Each row below holds a small network's activations on one input, seen along a few directions.
Each table varies a few parts of the input and shows all the possible inputs, shuffled.
Descriptions start from the smaller parts, as in this example, which fits no table here: values(2) and (point or ring(11) or (line(4) and ring(8))).
Shared parts are said once, and a part with two or three values counts as separate values.
In the rows, zero is written as 128.

Other details of the inputs vary at random and push rows far along two fixed directions, the same in every table; ignore that.

A family of inputs:
x1: [149 105 193 150 133 148 138 127  90 181 117]
x2: [125 108 156 106 136 137 135 120  79 171 110]
x3: [142 133 156 145 162 139 130 129  63 171  99]
x4: [110  41 169 109  86 112 122  44 188 144 128]
x5: [142 181  69 129 113 136 137 184 148  47 155]
x6: [114 106 107 115 126 109 111 112 211  65 136]
x7: [129 158 105  95 149 135 134 153  68 143 119]
x8: [147 143  96 104 122 130 133 148  74 138 119]
x9: [ 95 134  83 116  93 121 132  98 176  99 159]
x10: [137  73 165 109 118 118 117  80  94 183 109]
x11: [154 172 121 126 146 128 115 167  87 118 130]
x12: [ 92 176  57  93 145 122 137 145 123  64 143]
x13: [151 171 123 130 143 125 133 155  82 104 113]
x14: [144 147 126 119 139 126 138 155 130  96 119]
x15: [126 176  64 116 113 126 144 172 196  13 170]
x16: [157 148 129 158 125 153 122 157  83 159 131]
x17: [119 163  47 124 124 137 136 163 191  34 170]
x18: [144 181 113 131 161 134 135 162  73 112 116]
x19: [146 143 106 130 129 135 130 152 145 107 132]
x20: [125  91 200 160 122 144 131 100 133 180 127]
x21: [154 165 109 131 144 134 105 164  78 133 125]
x22: [144 165  98 140 156 138 126 155  78 119 115]
x23: [132 123 146 156 105 137 125 126 150 123 141]
x24: [101  89 157 129 158 107 122 104  78 211 107]
x25: [ 64 118  90 125 116  97 139  93 198 117 148]
x26: [160 156 110 142 124 148 132 172  93 124 133]
x27: [165  99 195 140 126 122 112 123  84 177  89]
x28: [172 102 194 146 115 131 128 122  96 182 100]
x29: [151 162 108 122 159 136 128 172  94 124 115]
x30: [ 89  70 161 114 111 132 136  75 162 141 142]
x31: [159  88 185 143 110 129 122 107 124 171 107]
x32: [116 135 109 106 134 108 129 131 199  51 137]
x33: [ 92 113 103  92 114 124 136 104 194  79 151]
x34: [ 99 120  78 115  98 125 131 103 178  87 168]
x35: [106 144 108  97 149 135 120 127  92 139 136]
x36: [118  72 166 118 123 122 107  70  96 191 118]
x37: [149 125 157 167 134 159 125 139  80 194 122]
x38: [118  49 180 125 105 100 103  65 210 115 114]
x39: [123 109 129 124 124 129 134 115 195  94 138]
x40: [165 167 127 121 139 124 128 176  89 112 112]
x41: [101 143  88 124 160 100 144 134  82 142 116]
x42: [140 189 118 146 136 153 138 167  96 150 134]
x43: [134 113 149 121 104 117 132 117 194  84 134]
x44: [116 134 105 119 120 110 104 123 185  63 145]
x45: [155 108 190 148 128 122 116 108  73 172  90]
x46: [149 185 125 146 121 147 135 165  98 144 133]
x47: [117 144  88 114 161 106 140 150  87 150 116]
x48: [140 169 120 149 109 138 131 147 128 131 134]
x49: [138 178 105 152 129 156 126 160 102 157 131]
x50: [114 172 113 125 131 153 141 144  71 170 131]
x51: [ 98  61 180 128 134 118 105  69 188 138 129]
x52: [141 125 178 133 154 133 115 126  85 173 116]
x53: [108 139  92 127 145 119 148 150  94 153 131]
x54: [167 155 125 129 125 127 129 172  92 115 107]
x55: [ 67 109  83 127 125  97 142 104 197 100 157]
x56: [165 177 119 127 145 144 145 177  94 122 124]
x57: [123 109 135 111 106 105 126 118 210  54 130]
x58: [139 139  93 118 115 140 138 144  85 137 143]
x59: [105 159  46 105 140 106 148 157 155  83 145]
x60: [143  91 183 152 135 151 133 118  98 186 119]
x61: [120 157  97 136 109 135 132 149 190  61 165]
x62: [112 113 110 109 120 111 125  95 113 118 127]
x63: [ 74  36 164 116 122  88 129  56 190 155 112]
x64: [109 115 116 125 135 121 100 110 180  95 142]
x65: [150  95 183 138 143 138 129 121  96 182  96]
x66: [132 175 114 149 137 155 135 156 105 156 132]
x67: [135 162 109 146 110 139 124 140 137 133 139]
x68: [ 96  53 190 155 110 134 122  60 211 150 141]
x69: [103  87 178 133 120 145 133  86 110 191 131]
x70: [124  41 194 130  97 109 110  65 199 129 109]
x71: [118 111 125 128 118 108 116  92 177  82 125]
x72: [158 153 108 130 144 140 128 172  93 127 113]
Each input here is: line(8) and (values(3) or ring(6)).
The inputs of x30 and x33 match in every part but the line(8) part. If x1 is changed in the same way as x30 into x33, which row does it become? -> x56
The inputs of x8 and x4 match in every part but the line(8) part. If x57 is changed in the same way as x8 into x4, which row does it become? -> x43
Which other rows agree with x44 in the line(8) part? List them by row number. -> x11, x21, x24, x35, x36, x51, x52, x64
Change only the ring(6) part in x40. List by row number the other rows that result. -> x6, x27, x29, x32, x38
Change only the line(8) part in x53. List by row number the other rows that result. -> x24, x25, x41, x47, x55, x59, x63

A family of inputs:
x73: [104 200  27 101 153 127 150 183 134  71 153]
x74: [124 163 108 117 148 156 140 134  65 144 148]
x75: [149 153  97 128 152 112 131 165  76 136 117]
x76: [170 180  84 116 120 145 127 186  77  97 123]
x77: [164 111 150 121 103 133 137 128  92 154 116]
x78: [116 122 156 120 144 141 137 119  67 200 113]
x79: [158  89 201 147 141 115 113 103  71 215  79]
x80: [120 158  66 154 110 147 139 160 180  94 172]
x81: [138  83 180 145 140 121 117 114  44 227  92]
x82: [170 114 178 136 132 130 103 131  81 168 100]
x83: [142  82 220 140 135 136 112 104 131 169 106]
x84: [ 72 106  79  99  98 110 122  72 208  56 163]
x85: [136  99 134 117 108 120 112  95 185  86 129]
x86: [126 204  53 121 160 123 141 190 146  52 139]
x87: [165 178 115 115 125 148 162 193  72 131 131]
x88: [116 127 117 156 106 144 122 117 182 129 157]
x89: [ 97  65 174 122 103 120 117  63 252  75 139]
x90: [149 125 171 130 122 151 135 138 102 150 116]
x91: [103  70 195 141 144 123 126  94 112 195 114]
x92: [ 76  56 126 107 103  85 121  51 226 110 135]
x93: [143 203  43  98 148 135 133 189  48 122 139]
x94: [129 145 153 175  99 144 125 121 128 172 139]
x95: [133 148 148 146 151 132 132 144 111 121 106]
x96: [103  61 160 132 110  89 103  54 229  78 128]
x97: [ 97 159  65 116 144 111 145 151 181  51 144]
What is each input in this table made of? -> values(3) or (values(2) and line(11))
List by row number the other inputs of the same sort as x88. -> x80, x94
Change only the line(11) part in x86. List by row number the other rows that result. -> x73, x74, x78, x83, x87, x89, x90, x91, x95, x97

A family of inputs:
x98: [157 177 105 129 139 141 133 178  95 106 125]
x99: [ 86  55 163 136  96 110 117  53 245 107 144]
x100: [146 113 176 157 129 142 126 122  89 192 113]
x101: [109 146  79 105 142 123 137 143 110 112 139]
x102: [140 123 156 143 125 141 125 126  84 181 119]
x103: [152 120 170 135 136 133 121 129  92 158 107]
x104: [157 118 165 130 138 127 120 133  85 160 102]
x105: [148 120 172 151 126 146 129 131  98 182 116]
x106: [ 91  42 163 114  96  90 112  46 251  79 130]
x107: [154 123 172 145 129 145 129 135  98 164 112]
x108: [131 156  93 119 119 135 136 146 120 110 143]
x109: [ 96 193  21  97 146 112 143 169 148  47 158]
x110: [ 97 178  28 102 143 118 138 153 147  65 155]
What is each input in this table made of? -> values(3) or line(10)
